Here are a small network's activations along a few directions, averaged over the inputs that share one value of a field.
Related values have similar rows: they may be neighbours, one step apart, or belong to one group.
Random noise pushes rows far along 13 fixed directions. That doesn't count. These rows show it; they differ only by the noise:
[ 374   96 -262 -272  579    5 -284 -139    9 -142   89 -162  -23 -295
 -346   -8  296 -412  122 -124  497  487   72  -19 -189 -199  -49  118]
[-110  -52  237  198    0 -209 -141 -115  271  242   13 -188  115  201
   61  284  477  -12   51 -273  215 -185  155  -68   21  116  422 -169]
[-206  285   24   37  228 -258 -152  487  -34  135   -6  326  203  337
    3  -19  115  395 -177   72 -287   51   54  102  118  387  197  391]
[ 158  116 -214 -201 -307  422  313  211  191  143  347    9  141 -301
 -189 -375  130  -19  -81  -94  197  -35 -117  -66  -74  350  -44   -4]
[ 134  471  259  -19   37   81 -101  166  201  365  -38   93   76  -29
    8 -143  682 -129 -232  -87   -2 -720  347 -324  236  121   48  -74]
[-202  -12  -72  299 -466  231  -34  294   49  359 -159  130    3   20
  169   82  100  -55   -3  157 -530 -528  -61 -454  221 -239 -247 -108]
[-118  126 -116   97  264 -136  173 -198  111 -226  270   20  133  195
 -288  265  176 -126   57  298  491  239  237 -235   -3  330  290 -212]
[ 429 -265  207   16 -123  -61 -316   51  391  383   98 -620  320 -258
   75  134 -282  -10  237  -49 -182  -75 -139   -1 -411   36  231   -9]
[-133   33   -2   -5  145 -241  148 -428  -17  -31  182 -138   25 -160
 -155  473 -477 -391   27  416  603  211   96 -177 -147  108   63 -266]
[-175 -290 -569   27  -51 -212 -335  306  -99 -323  351 -260  242   58
 -132  275  124 -212  412 -284  370  685 -277   15  -48  107  105  361]
[ 114 -201 -350  -34  238  -87   82   19  227 -402   18  -31  225 -192
 -335   22  159   42  183 -293   99  657  -29  264   17  192  399  179]
[ 219 -311   25  -40 -344   63  327   76  126   36  187 -133   36  176
  205  -98   95  213  204  -90 -362 -167  -41 -103  167  321  427 -109]
[  85  107   42  108   30  392  -40 -172  110  -61 -237  183 -118 -184
  171   10   33 -187 -141 -183  124   47  139  -66  182 -466 -398   15]
[-426  356 -227  149   82  142  335  348   34 -141  149  657  212  280
  -79   -7 -143  363 -339  312   -3  342   98  -31  266  454  -56  271]
[  86   98  133   77  235 -163  126 -213  238  134 -287   48  112 -345
 -201  237 -315 -109 -109  362 -215 -111  196  -97   -4  -14  171 -191]


Field TURIP:
saku: [-269 -318  -69 -251 -118  -68  610 -367 -366 -313 -110  401 -486  104
  283  -92  -82   -9 -237 -316   25  208    1  262  598 -114  -31  -16]
supes: [-469   73 -320   94 -268 -229 -121  477    0  212   95   24  263 -126
 -315  -26  330   78    0 -108 -120 -192 -227   68  -48  304  181  133]
geb: [ -63  -76   11 -466  -91  -38  491 -270 -368  534 -259  232 -667 -314
   20 -133  333 -381 -144 -136  -69 -480 -132 -214  297 -221    7 -327]
saza: [   4 -231  -47  -38 -329  125 -120  107 -104 -233 -262  -78 -100 -224
   43 -384   73   70  -26 -533 -254  -99 -203  390   50 -332 -268  134]
fipo: [  38  -93  -66  152 -105 -223 -290  239  110 -689   -2 -246  448  -97
   58   47 -270  177  189 -311 -104  204   -7  428   41  133  103  431]
ripak: [ -82 -104 -181   13 -375  370    3  316   69  323  454 -102  122  163
   56 -137  -84  203   51    6  121  190 -354  -80 -322  221 -168   91]
zuror: [  10   86  109  -96 -208 -419 -181   79 -123 -145  199 -295  159 -107
  334  285  160 -468   53 -110   99 -641  292 -306  518  117   78   66]
tis: [ -27  -53   12  218  293  164 -297 -153  526  392   27 -169  217  -76
 -118  246  432  -97 -198 -155  219  117  141 -126 -157 -305  -33 -138]
tino: [ 296  169    5 -329   43 -234 -195  126 -192 -121  173 -235   94 -236
   95    4   -4 -375  115  -32  105 -257   85  -96  160  170    3  224]
mov: [ 151  138  199  186   87    8 -233  189  -25 -367 -179   32  133  275
  244  -30 -207  177   95  211 -342 -150  164  -91  126  -51 -161  200]
TURIP is arranged as a line.
Which values are neighbours of tino? Give them in the order they are listed.
> supes, ripak
Which values are neighbours of zuror? Give them in the order they are listed.
> fipo, tis
Which values are neighbours of saku? Give them in the order they are listed.
> saza

Field RISUS:
fugi: [ -41   25 -115 -211  -22 -262 -121   92 -392  -90  104 -146  -60 -142
 -218  -48 -667  -70  185  296  177  288 -327  227 -461   91 -189  155]
mal: [  63 -143  176   12   96 -178   26 -252 -275 -310   63 -113 -132  354
  251  179 -402  -13  144  342    6   67   61  -89    9  -81  -68  -72]
duvu: [-152 -123  314  211  -44 -140 -277   59   10  491 -453   94  -84   35
  367  252 -229  231  -80 -183 -489 -100 -121  193   -4 -318   41  162]
tetiv: [ 213  136  191   84   37 -104 -354  306  233  225 -116 -241  292 -130
 -189 -213  108  220  -44  122 -506 -440   22   77 -270   63   69   13]
kire: [-219  -33 -193 -316  395  -48  266   26  279  513   -9  334   54 -372
 -258   -4  171   71 -455 -454  343  623 -115  379   30  253  300  239]
fota: [  37   23 -204 -605  268 -210  153  104 -298  794  158   64 -253 -362
 -269 -116 -274  -15  -88  182  -11  154 -411  141 -427  230  176   64]
vezu: [ -62  -67  -57  -95  447 -119  109  -91   31  534 -157  256 -134   29
 -150   31  -34  257 -279  276 -468   92    0   74 -117 -127  199  -91]
dat: [ -14 -366  258 -113  384 -289 -104 -346 -416  206   96 -121 -560  878
  239  104   80  339  203   40  116  370 -151   89 -351 -110  275 -187]
bidi: [ 241   31   29  -10  106  151 -301   75   50   -1 -165 -107 -102   38
 -208 -442  728   86   69 -283 -226 -241   11   87 -140 -302  -53  -54]
dapaz: [-400 -257 -558   43 -800   49  195  174   73   81  391 -151  191 -339
   75  414  311 -664  218 -465  503  -45 -199 -403  485  219   65   11]
RISUS is arranged as a line.
A walk along RISUS starts at vezu and steps to its neighbour tetiv. Put fugi, mal, fota, dat in the order it reaches them.
> mal, dat, fugi, fota
How many steps from neighbour to neighbour lead from bidi to duvu, at the fewest?
> 6
